A small network was shown many inputs. Here are its activations along a few directions, one row for each input.
In each table, some parts of the input vary, and every possible input appears once, in random order.
Descriptions start from the smaller parts, as in this example, which fits no table here: one of 3 separate values, together with either a single point or one of 9 places along a line or (one of 5 places around a ring, together with one of 6 places along a line).
Shared parts are said once, and a part with two or three values counts as separate values.

Other details of the inputs vary at random and push rows far along three fixed directions, the same in every table; ignore that.

A family of inputs:
x1: -.26; -.88; -.57; -.05; .15; -.20; .32; -.19; .08; -.14; -.28; -.18
x2: -.27; -.79; -.37; -.68; -.35; -.20; .06; -.43; -.04; -.15; -.42; -.32
x3: .22; .42; .00; .30; .18; .30; .04; .44; -.03; .28; .33; .35
x4: .29; .54; .40; -.02; -.02; .11; -.19; .03; -.06; .10; .22; .06
x5: .30; -.27; -.26; .07; .07; -.21; .14; -.06; -.09; .10; -.10; -.07
x6: .62; .35; .20; .09; .29; -.29; .02; -.04; -.20; .10; -.04; -.06
x7: .00; -.45; -.31; -.37; .08; -.16; .20; -.09; -.09; .05; -.26; -.13
x8: -.39; .04; .29; -.61; -.66; -.01; -.26; -.14; .10; -.01; -.14; -.20
x9: -.46; -.31; -.41; .31; .10; .20; .30; .46; .17; .14; .01; .20
x10: -.19; -.10; -.07; .05; -.20; -.04; -.01; .03; .09; -.06; -.09; -.04
x11: .72; .57; .38; -.19; -.27; -.22; -.33; -.28; -.13; .01; .08; -.11
x12: .56; -.58; -.35; .03; .59; -.17; .22; -.46; -.33; -.08; -.09; -.09
x13: .40; .50; .42; -.08; -.28; -.40; -.24; -.18; .00; -.05; -.05; -.26
x14: .15; -.72; -.41; -.03; .45; -.42; .31; -.39; -.11; -.21; -.34; -.27
x15: -.41; -.25; -.28; .45; .27; .31; .24; .31; .13; .04; .14; .23
x16: .15; .09; -.08; .48; .81; .23; .25; .18; -.14; .02; .21; .29
x17: .46; -.63; -.46; .09; .40; -.27; .20; -.44; -.28; -.16; -.23; -.11
x18: -.50; .25; .18; -.15; -.58; -.01; -.06; .38; .29; .13; -.09; -.07
x19: -.07; .34; -.02; .14; .27; .38; .04; .33; .00; .10; .31; .33
x20: .39; .46; .48; -.19; -.17; -.30; -.29; -.21; -.13; -.05; -.10; -.21
x21: -.04; .24; .31; .13; -.34; -.07; -.21; .03; .11; .02; .04; -.04
x22: .86; .36; .11; .14; .31; -.13; -.10; -.20; -.25; .04; .21; .06
x23: -.41; .12; -.10; .04; .16; .26; .12; .34; .12; .01; .13; .19
x24: .65; .17; .17; .15; .28; -.05; -.12; -.25; -.27; .03; .15; .07
x25: -.56; -.36; -.38; .36; .21; .31; .19; .33; .13; .01; .04; .25
x26: -.28; .25; .00; .18; .27; .33; .09; .36; .01; .01; .14; .28
x27: -.45; .06; .36; -.50; -.60; -.10; -.19; -.07; .17; -.05; -.17; -.28
x28: -.44; .18; .16; -.30; -.57; .30; -.23; .18; .15; .08; .08; .07
x29: .10; .20; .35; -.18; -.10; -.18; -.17; -.14; -.05; -.05; -.08; -.15
x30: .32; .59; .31; .27; -.18; -.08; -.19; .07; .06; .02; .16; .05
x31: -.14; -.53; -.19; .09; .03; -.14; .12; -.18; .03; -.09; -.17; -.15
x32: .10; -.24; -.17; .14; .32; -.20; .15; -.15; -.13; -.14; -.20; -.07
x33: -.35; .10; .19; -.65; -.67; .00; -.22; -.09; .09; -.04; -.18; -.19
x34: .32; .05; -.28; .52; .55; .21; .15; .19; -.08; .07; .29; .32
x35: -.25; .10; .13; -.41; -.83; -.10; -.23; -.10; .21; -.02; -.11; -.20
x36: -.50; -.12; -.08; -.38; -.44; .24; -.03; .16; .23; .04; .05; .02
x37: .22; .44; .38; -.35; -.34; -.31; -.23; -.22; -.01; -.07; -.13; -.26
x38: -.47; -.79; -.24; -.43; -.27; -.37; .14; -.37; .11; -.18; -.50; -.45
x39: -.52; -.32; -.39; -.02; .33; .44; .27; .32; .12; .03; .13; .27
x40: .29; .65; .44; .00; -.04; -.05; -.16; .08; .03; .03; .15; -.01
x41: .35; .14; .24; .25; .24; -.22; -.06; -.17; -.12; -.06; -.04; -.06
x42: .82; .29; .21; .38; .26; -.15; -.09; -.22; -.23; .04; .21; .01
x43: -.95; -.11; -.05; .17; -.09; .44; .10; .49; .32; .03; .10; .22
x44: -.78; -.10; -.19; .09; -.30; .51; .00; .47; .25; .08; .16; .28
x45: .36; -.09; .05; .11; .03; -.14; -.09; -.24; -.12; -.01; .00; -.05
x46: -.22; .07; .19; -.40; -.82; -.11; -.22; -.07; .25; .01; -.06; -.25
x47: -.23; .27; -.08; .07; .20; .43; .06; .33; .06; .07; .25; .34
x48: -.25; .21; .00; .11; .23; .46; .01; .32; -.02; .09; .23; .34
x49: .24; -.58; -.42; .10; .55; -.39; .29; -.41; -.19; -.20; -.33; -.18
x50: .25; .07; -.23; .61; .57; .10; .18; .20; -.04; .02; .22; .26
x51: .34; .25; .22; .12; .09; .14; -.13; -.03; -.11; .07; .25; .12
x52: .27; -.64; -.14; -.23; -.12; -.42; .00; -.59; -.13; -.12; -.31; -.38
x53: .10; .44; .40; -.08; -.13; .15; -.22; .03; -.02; .09; .18; .04
x54: -.45; .07; -.02; .26; .09; .23; .04; .33; .12; -.01; .06; .19
Description of these inputs: one of 6 places around a ring, together with either a single point or one of 8 places around a ring.
Q: Changing only the place on the ring of 6 turns x39 into x14. The same change can be made to x47. Which row results?
A: x49
Q: Changing only the place on the ring of 6 turns x16 into x38. The same change can be made to x23. Which row results?
A: x13
Q: Which other rows agree with x15 in the place on the ring of 6? List them by row number.
A: x1, x9, x10, x21, x25, x30, x31, x50
Q: Start at x52 and move only the place on the ring of 8, one step at a time. The first step leads to x45. Which rows follow, in order?
A: x44, x17, x35, x34, x46, x42
Q: Which other rows agree with x28 in the place on the ring of 6? List them by row number.
A: x2, x3, x11, x12, x22, x24, x36, x51

A family of inputs:
x55: -.31; -.93; -.61; -.24; -.01; -.12; .24; -.35; .05; -.21; -.30; -.21
x56: .40; -.13; .05; .01; .24; -.43; .09; -.35; -.25; -.03; -.25; -.24
x57: .33; -.33; -.02; .06; .15; -.28; .02; -.46; -.13; -.15; -.20; -.27
x58: .01; .55; .06; .14; .03; .57; -.10; .36; -.04; .14; .38; .47
x59: .08; .05; .16; -.38; -.33; .07; -.13; -.08; .02; .12; .10; -.08
x60: .05; .13; .15; -.11; -.46; -.09; -.28; -.04; .09; .02; -.03; -.07
x61: .19; .35; .23; -.08; -.41; -.15; -.15; -.01; .11; .05; .10; -.09
x62: -.76; -.23; -.12; -.43; -.40; .01; .07; .09; .31; -.10; -.19; -.18
x63: .26; .32; .35; -.34; -.20; .00; -.16; -.04; -.01; .14; .14; -.09
x64: .12; -.46; -.07; -.05; .18; -.31; .11; -.35; -.17; -.17; -.31; -.31
x65: .07; -.17; -.38; .25; .54; .03; .29; .09; .00; .00; .06; .11
x66: .18; -.27; -.08; .11; .57; .25; .08; -.14; -.19; .01; .21; .19
x67: -.07; .09; .15; -.20; -.20; -.20; -.14; -.16; .02; -.13; -.12; -.20
x68: .31; -.01; -.17; .39; .51; -.01; .23; .08; -.05; .04; .06; .09
x69: .63; -.13; -.13; -.03; .13; -.44; .01; -.37; -.19; -.07; -.11; -.21
x70: .02; .15; .19; -.01; -.46; -.05; -.20; -.05; .00; .07; .01; -.09
x71: .14; -.27; -.12; -.09; .25; -.29; .05; -.32; -.06; -.21; -.18; -.21
x72: .10; -.34; -.38; .37; .46; .11; .24; -.01; -.05; -.09; .13; .19
x73: -.73; -.36; -.10; -.32; -.50; .08; -.12; .05; .24; -.07; -.19; -.07
x74: .04; .37; .40; .03; -.21; -.08; -.19; -.05; .09; -.04; -.02; -.14
x75: .28; .32; .21; -.06; -.35; -.18; -.22; .02; .04; .10; .03; -.03
x76: .23; .27; .28; .05; -.38; -.08; -.20; -.12; .06; .02; .07; -.11
x77: .27; .37; .45; -.33; -.08; -.04; -.18; -.11; -.06; .07; .11; -.10
x78: .34; -.25; -.21; -.15; .15; -.37; .10; -.27; -.09; -.08; -.22; -.25
x79: -.32; .37; .08; .28; .18; .31; .01; .53; .14; .13; .20; .34
x80: -.10; .16; .14; -.13; -.37; -.13; -.05; .07; .06; .13; -.08; -.14
x81: -.20; .24; -.01; .35; -.03; .34; .08; .41; .20; .15; .27; .28
x82: .06; .74; .26; .16; .27; .45; -.08; .33; -.10; .07; .34; .45
x83: -.63; -.67; -.54; .02; .41; .12; .45; .12; .12; -.08; -.15; .10
x84: .02; .03; .04; -.10; -.36; -.12; -.11; .05; .03; .09; -.06; -.07
x85: -.05; .01; .15; -.01; -.43; .00; -.14; .02; .06; .00; .00; -.09
x86: .11; .05; .17; -.17; -.33; -.24; -.03; -.05; .02; .02; -.17; -.27
x87: -.15; .09; .23; -.03; -.36; -.04; -.18; -.09; .02; .01; -.05; -.09
x88: .23; -.03; -.33; .03; .56; .23; .24; .11; -.22; .04; .06; .23
x89: -.08; .56; .30; .34; .12; .24; -.07; .30; .09; .01; .31; .24
x90: -.10; .44; .28; .52; .08; .40; -.10; .39; .06; .09; .33; .32
x91: -.32; .20; -.01; .38; -.05; .41; -.06; .47; .12; .15; .31; .40
x92: .06; -.31; -.12; .04; .65; .21; .17; -.09; -.18; -.02; .11; .14
x93: -.52; -.79; -.70; .06; .23; .20; .27; .07; .07; -.10; -.07; .11
x94: .21; -.07; .18; -.37; -.30; .03; -.22; -.28; -.04; .05; .06; -.13
x95: -.68; -.74; -.47; .11; .33; .16; .35; .07; .00; -.05; -.21; .05
x96: -.73; -.30; -.12; -.33; -.50; .08; -.09; .01; .24; -.13; -.13; -.10
x97: .23; .43; .29; -.09; -.27; -.21; -.10; -.01; .09; .04; .03; -.12
x98: -.03; .62; .21; .28; .15; .20; -.05; .42; .07; .07; .29; .26
x99: .64; -.10; .09; .06; .21; -.43; -.03; -.57; -.21; -.19; -.12; -.20
x100: .67; -.03; .02; -.29; .20; -.27; -.12; -.56; -.37; -.14; -.18; -.13
x101: .32; .03; -.02; .46; .63; .01; .21; .12; -.20; .00; .05; .11
x102: .03; .18; .07; -.19; -.44; -.14; -.11; -.06; .14; .00; .01; -.15
x103: .39; .24; .25; -.05; -.37; -.29; -.16; -.16; -.06; .10; -.06; -.17
x104: -.72; -.26; -.03; -.33; -.42; .02; .08; .10; .31; -.04; -.26; -.19
x105: .41; -.03; -.16; .50; .48; .06; .18; .14; -.16; .07; .15; .17
x106: .37; -.03; -.31; -.01; .40; .15; .13; .00; -.24; .06; .09; .22
x107: -.75; -.06; -.24; .00; -.14; .35; .11; .56; .30; .14; .06; .25
x108: .64; .04; .01; -.33; .33; -.32; .04; -.45; -.39; -.10; -.24; -.18
x109: -.73; -.27; -.06; -.38; -.43; -.03; .02; .14; .21; .01; -.27; -.13
x110: -.20; .29; .14; .36; .02; .31; -.12; .34; .07; .08; .23; .33
x111: .25; .38; .30; -.11; -.34; -.23; -.19; .04; .03; .12; -.05; -.12
x112: .06; -.16; -.16; .42; .63; .07; .17; .10; -.16; -.03; .02; .22
x113: -.78; -.31; -.12; -.35; -.51; .10; -.05; -.01; .29; -.16; -.12; -.12
x114: .23; -.03; -.07; .34; .57; -.01; .05; .02; -.16; -.05; .02; .12
Q: Changing only one part turns x105 into x86. The same change can be made to x84. Which row results?
A: x111
Q: Changing only one part turns x55 into x113. The same change can be made to x60. Which row results?
A: x73
Q: What do these inputs look like to the network?
A: one of 6 places around a ring, together with either one of 2 separate values or one of 8 places around a ring
Q: Change only the choice among 2 separate values in x66. List by row number the other rows that result.
A: x100
Q: Which other rows agree with x71 in the place on the ring of 6? List them by row number.
A: x64, x67, x74, x82, x89, x92, x95, x112, x114
Q: Change only the choice among 2 separate values in x94. List by row number the other rows that result.
A: x58
Q: Change only the place on the ring of 8 in x62. List by row number the other rows that result.
A: x56, x79, x83, x98, x101, x104, x109
